Each row below is a small network's average activation on inputs in which a field has the value named, seen along a few directions.
Values that are neighbours, or in one group, have similar rows; names and order tell nothing.
Random noise pushes rows far along 6 fixed directions. That doesn't count. These rows show it; they differ only by the noise:
[-356,  -36,  505,  287,  169,  348, -345, -208,   26,  141,    5,    0,
  -40,   18, -414,   42,   -6,   63,  202,  451]
[  14,   33,  -20,    8,   95, -156,  112,   78,  -86,   99,  148,  230,
   60,  110,  148,  233, -157,  -12,  164,  329]
[-341,   83,   68,   29,   97,  407,  -87, -131,   98,    9,  162,  -71,
  232,  -39, -274,   80, -194,  -38, -169, -103]
[ 207,  -24, -382, -102,   53, -100,  181,  311,  -56,   15,  -49,   23,
 -307, -343,  508,   65,   68,  -96, -141, -312]
[-345,  145, -109,   66, -322,  400, -345, -453,   27, -302,  157, -348,
  149,  123,  -92, -125, -103, -291, -394, -431]
[-243,   15,  290,  285, -223,  148, -510, -444, -105, -115,   27, -150,
 -153,  214,  -86,  -73,   73, -172,  105,  289]
[  27,    5,    7,  327, -372,  -77, -334, -262, -143, -304, -187, -191,
 -333,  239,  187, -246,  176, -214,  -96,  -54]
[ 365,  -70,   86,  258,   32, -554,   64,  222, -213,   -5, -280,  297,
 -503,   69,  369,   38,  219,  114,  366,  521]


Field Ruz:
z8: [ -88,  -33,  127,  114,  101,  159, -140,   37,   42,  -16, -200,  -57,
 -357, -337,  -36,  -46,  187,   46,  -12,   52]
z7: [-175, -299,  240,  189,  117,  208, -279,  101,   52,  455, -166,  -92,
 -161,  -68, -337, -178,  262, -143,  171,   42]
z4: [ -76,   86,  -70,  -91,  371,  130,  154,  308,  265,  148,  -98, -147,
  -34, -823, -161,  163,  102,  241, -100, -102]
z5: [  79, -129, -193, -300,  -39,  372,  -49,   68,   -3,  198,  322, -290,
   -2, -339,  453,   17,  -34, -244,  121, -473]
z10: [  10,  -20, -339,    4,  -70, -129,   53,  -99,  -52,   10,    2, -193,
   28,  258,   58, -339,   81, -111, -224, -377]
z2: [-188, -179,  307,  -45, -187,  277, -162, -222, -135,   37,  -11, -306,
  332,  443, -119,  -81, -157, -101,  -41,  100]
z9: [ 153,  -58, -188, -193, -195, -428,  216,  211,  -58,  253,  247,  249,
   19,  109,  149,   61,   21,   14,   -5, -158]
z13: [ 167, -174, -276, -332,  -32,  -22,  220,  373,   80,  353,  139,   78,
  -29,  -56,  154, -128,  108, -341,   94, -149]
z6: [ -20,  -78,  396,  131,  221,   80, -269,   11,   90,   84,  143,  190,
   22,   54, -378,  102,  -40,  284,  176,  826]
z12: [-161,   50,  597,   30,  419,  331,  -18,  -33,  125,  229,   43,  217,
  347,   49, -322,   11, -198,  278,  217,  304]
z1: [ -51,  -90, -550, -278, -131,  129,  486,   88,  246,  -23,  344,  -71,
  286,   77,  257,  229, -391, -251, -357, -445]
z3: [ 399,  106, -320, -140, -140, -120,  323,  111,  -33, -540, -464, -129,
  -31, -213,  179, -289,   50,  220, -361, -788]
z11: [-116,  -12, -320, -416,   -7,  183, -193, -126, -130,  334,  402, -194,
  157, -180,  360,  420, -157, -486,  -41, -148]
The values of Ruz form a tree with 4 forks.
Name the neighbours of z7, in listed order. -> z10, z9, z13, z11
Name the neighbours of z1, in listed order. -> z8
Name the neighbours of z2, in listed order. -> z3

Field Zap:
m8: [-412,  -23, -238, -294,   11,  -50, -281, -188, -123,  427,  557,  -49,
  273,   22, -126,  234, -145, -133, -175,  245]
m13: [-340,  201,  119,  334, -208,  362, -148, -327,  212, -401, -239, -486,
  187,  168, -153, -227, -115, -293, -248,   76]
m2: [ 423,  -98,  662,  233,  417,  -74,  -66,  324,  -73,  177, -530,  249,
 -348,  -11,  -92, -357,  385,  286,  457,  498]
m12: [-218,   43,    3,  149,  399,  491,  250,  275,  235,   98,   54,   27,
  279, -143, -336,  158, -387,   96, -349, -113]
m9: [-184,  257,  -55, -313, -141,   58, -314, -485, -192, -487,   34,  -47,
 -276, -457,  195,  544,   57,   58, -133,  -91]
m4: [ 390, -479,  346,  132,  322, -250,  559,  583, -168,  508, -307,  259,
  441,  635, -210,   68, -227,  214,  628,  579]
m3: [-111,   59,  199,  269,   22,  -96,  -74,  -15,  171,   65,  -98,   60,
   60,  134, -622,  -56,  111,  139,  -80,   78]
m1: [-320, -307,  633, -120,  458,  749, -397,  -11,  107,  778,  303,  -88,
  133, -338, -217,  131,  -93,  -50,  389,  402]
m7: [ 289, -538,  -29,  911, -120,  103,  100,  560, -178,  149,  -31,  -57,
 -107,  966,  450, -444, -354, -347,  -31,  444]
m11: [ -76,   17,  -20, -404, -106,  -46,   37, -221, -158,   75,  146,  -56,
 -131, -223,  444,  126,   82,   63,   79, -415]
m5: [ -78, -192, -305,   76, -610,  -40,  -31, -161,  144, -147,  149,  -48,
 -120,  558,    0, -346,   36, -528, -192, -138]
m6: [  91,  579, -175,  -54, -463, -418,  211, -263,  148, -764,   71,  135,
  663,  312, -342, -106, -211,  339, -379, -492]
m10: [ -20,  160, -548,    2, -462, -555,   43, -426, -288,  -77,  433,  185,
  263,  875,  344,  137, -228, -595,  153,   58]
The values of Zap form a tree with 4 forks.
Name the neighbours of m3, in listed order. -> m8, m5, m6, m10
Name the neighbours of m7, in listed order. -> m12
Name the neighbours of m2, in listed order. -> m1
